Each row below is a small network's average activation on inputs in which a field has the value named, seen along a few directions.
Related values have similar rows: they may be neighbours, one step apart, or belong to one group.
In the rows, zero is written as 500.
Random noise pushes rows far along 9 fixed directions. That doesn't count. These rows show it; they differ only by the noise:
[350 474 259 416 530 436 474 657 541 277 550 434 505 392 784 455 406 442
 458 649 536 494 626 608]
[437 358 106 175 550 492 552 651 472 375 595 230 560  70 422 295 373 387
 648 521 137 487 320 481]
[306 565 546 282 537 489 456 305 480 422 311 598 189 458 439 483 506 655
 541 664 922 587 678 567]
[568 232 583 628 528 430 506 456 419 502 441 476 721 537 205 677 250 511
 733 567 412 500 342 587]
[348 503 449 493 523 321 289 636 681 380 526 590 475 490 665 658 371 616
 799 653 649 548 459 514]
[523 218 642 464 459 352 749 387 235 345 386 371 758 484 245 842 326 624
 846 676 476 273 624 568]
[311 408 135 329 626 332 506 548 503 572 433 281 610 226 396 483 487 519
 744 509 441 495 588 704]
[499 629 523 396 480 430 308 591 657 343 587 557 333 570 617 701 382 599
 627 615 630 511 358 396]
[416 662 602 551 624 304 236 400 574 517 464 700 428 490 504 587 618 743
 596 541 714 458 708 500]
[421 653 286 185 540 192 536 525 488 459 515 209 537 379 476 951 587 730
 868 551 548 207 709 539]
[684 706 440 409 501 388 796 673 389 522 626 222 720 563 572 703 761 578
 536 344 270 203 702 517]


Field Mizuk:
b4: [430 473 528 400 373 717 474 360 467 554 446 607 363 329 402 238 425 463
 488 544 462 676 332 376]
b5: [545 689 629 458 351 447 455 310 516 557 517 421 363 780 492 889 527 607
 426 539 704 412 561 397]
b11: [457 711 628 575 408 576 491 497 642 407 456 719 267 771 830 634 551 501
 490 570 952 594 605 454]
b1: [295 422 445 252 524 477 206 359 605 504 380 589 190 344 246 611 242 628
 933 679 711 641 300 500]
b7: [474 668 445 295 364 520 560 590 544 543 556 371 298 459 626 432 677 535
 445 401 551 447 456 305]
b8: [305 584 201 119 411 403 557 729 720 482 491 337 322 270 683 455 540 480
 729 544 521 470 410 454]
b3: [466 394 590 587 617 573 443 273 530 630 367 663 467 463 233 407 443 473
 496 445 612 710 387 457]
b10: [618 438 558 345 458 647 717 273 367 551 385 382 394 446 283 344 524 360
 184 475 412 425 484 519]
b9: [411 394 511 527 522 474 495 392 406 440 505 507 490 500 641 603 463 452
 448 545 447 365 643 474]
b6: [409 656 554 299 389 603 773 487 475 522 487 452 275 685 772 619 718 533
 495 463 726 527 657 479]
b12: [397 372 636 645 514 560 298 473 532 327 461 746 465 467 588 365 483 502
 447 678 713 599 580 519]
b2: [460 531 355 524 424 626 186 576 739 604 522 502 233 487 452 419 317 405
 428 432 615 786  33 399]
A value of Mizuk combines one of 2 hidden first parts with one of 6 second parts; all combinations occur once.
- b6 and b4 share the first part; b6 and b9 share the second. Which value has the first part of b9 and the second part of b4? => b5
- b2 and b8 share the first part; b2 and b7 share the second. Which value has the first part of b7 and the second part of b8? => b10

Field Kuz:
j12: [711 534 563 797 586 443 444 583 545 570 552 538 673 689 449 629 546 495
 404 408 450 415 486 601]
j7: [586 651 572 395 450 687 531 527 496 379 525 576 326 447 511 269 589 520
 319 485 522 587 474 362]
j6: [454 396 463 544 453 421 435 596 552 388 501 468 545 566 591 637 344 478
 467 667 557 446 482 581]
j10: [441 359 520 496 473 364 579 404 397 665 450 357 701 471 300 749 447 578
 866 501 419 396 489 515]
j1: [501 554 507 398 449 534 748 492 520 774 394 355 424 727 431 641 591 507
 676 369 624 551 431 641]
j9: [558 396 621 697 421 561 397 386 446 383 501 614 478 566 521 450 306 433
 254 555 511 515 456 420]
j8: [434 386 406 429 436 608 504 613 614 469 543 524 468 414 534 421 340 392
 754 492 474 729 207 437]
j2: [391 445 596 536 568 412 419 602 564 383 520 666 609 448 680 444 530 529
 675 630 494 532 612 493]
j5: [566 577 428 663 597 403 488 456 513 751 440 449 603 525 409 467 691 499
 327 291 412 399 626 584]
j11: [553 409 755 652 489 622 573 470 418 469 469 696 532 617 406 393 456 521
 560 529 501 663 435 498]
j3: [414 620 487 410 547 481 336 374 539 687 404 538 347 396 292 354 632 671
 527 433 590 596 466 491]
j4: [524 742 632 484 600 511 490 421 589 802 465 623 357 600 409 455 786 581
 531 271 662 592 546 464]
A value of Kuz combines one of 2 hidden first parts with one of 6 second parts; all combinations occur once.
- j3 and j10 share the first part; j3 and j6 share the second. Which value has the first part of j6 and the second part of j10? => j1
- j11 and j8 share the first part; j11 and j2 share the second. Which value has the first part of j2 and the second part of j8? => j4

Field Romo:
s6: [206 327 412 400 475 476 551 329 359 501 347 511 497 185 444 301 479 545
 636 608 570 536 734 518]
s1: [599 401 655 325 457 657 706 404 362 333 416 533 394 466 383 411 492 455
 368 617 527 428 571 493]
s8: [543 422 481 252 394 525 858 564 378 448 582 277 552 445 532 558 504 423
 751 457 228 385 328 347]
s7: [726 537 181 410 581 592 525 720 539 457 726 191 580 454 466 552 361 245
 297 359 196 456 236 502]
s5: [658 806 394 258 520 466 511 585 519 429 651 371 382 380 579 459 766 563
 311 388 300 283 597 361]
s4: [247 484 214 630 533 440 247 589 720 612 433 564 455 430 687 351 428 449
 452 528 614 697 530 665]
s9: [540 511 487 562 603 429  80 410 664 517 528 618 396 440 336 497 373 542
 450 519 544 556 236 427]
s3: [473 503 492 671 557 658 192 344 652 673 460 698 289 647 418 420 337 367
 253 432 673 804 231 531]
s10: [399 350 276 570 634 403 189 505 556 382 577 475 626 410 499 652 207 415
 561 674 496 573 462 665]
s2: [382 567 472 437 458 515 441 394 491 502 381 470 312 560 492 519 477 571
 381 580 788 568 581 580]
The values of Romo form a line.
- A walk along Romo starts at s10 and steps to its neighbour s7. Put s6, s8, s5, s9 in the order it reaches them. => s5, s9, s6, s8
- How many steps from neighbour to neighbour lead from s1 to s3, at the fewest? => 6
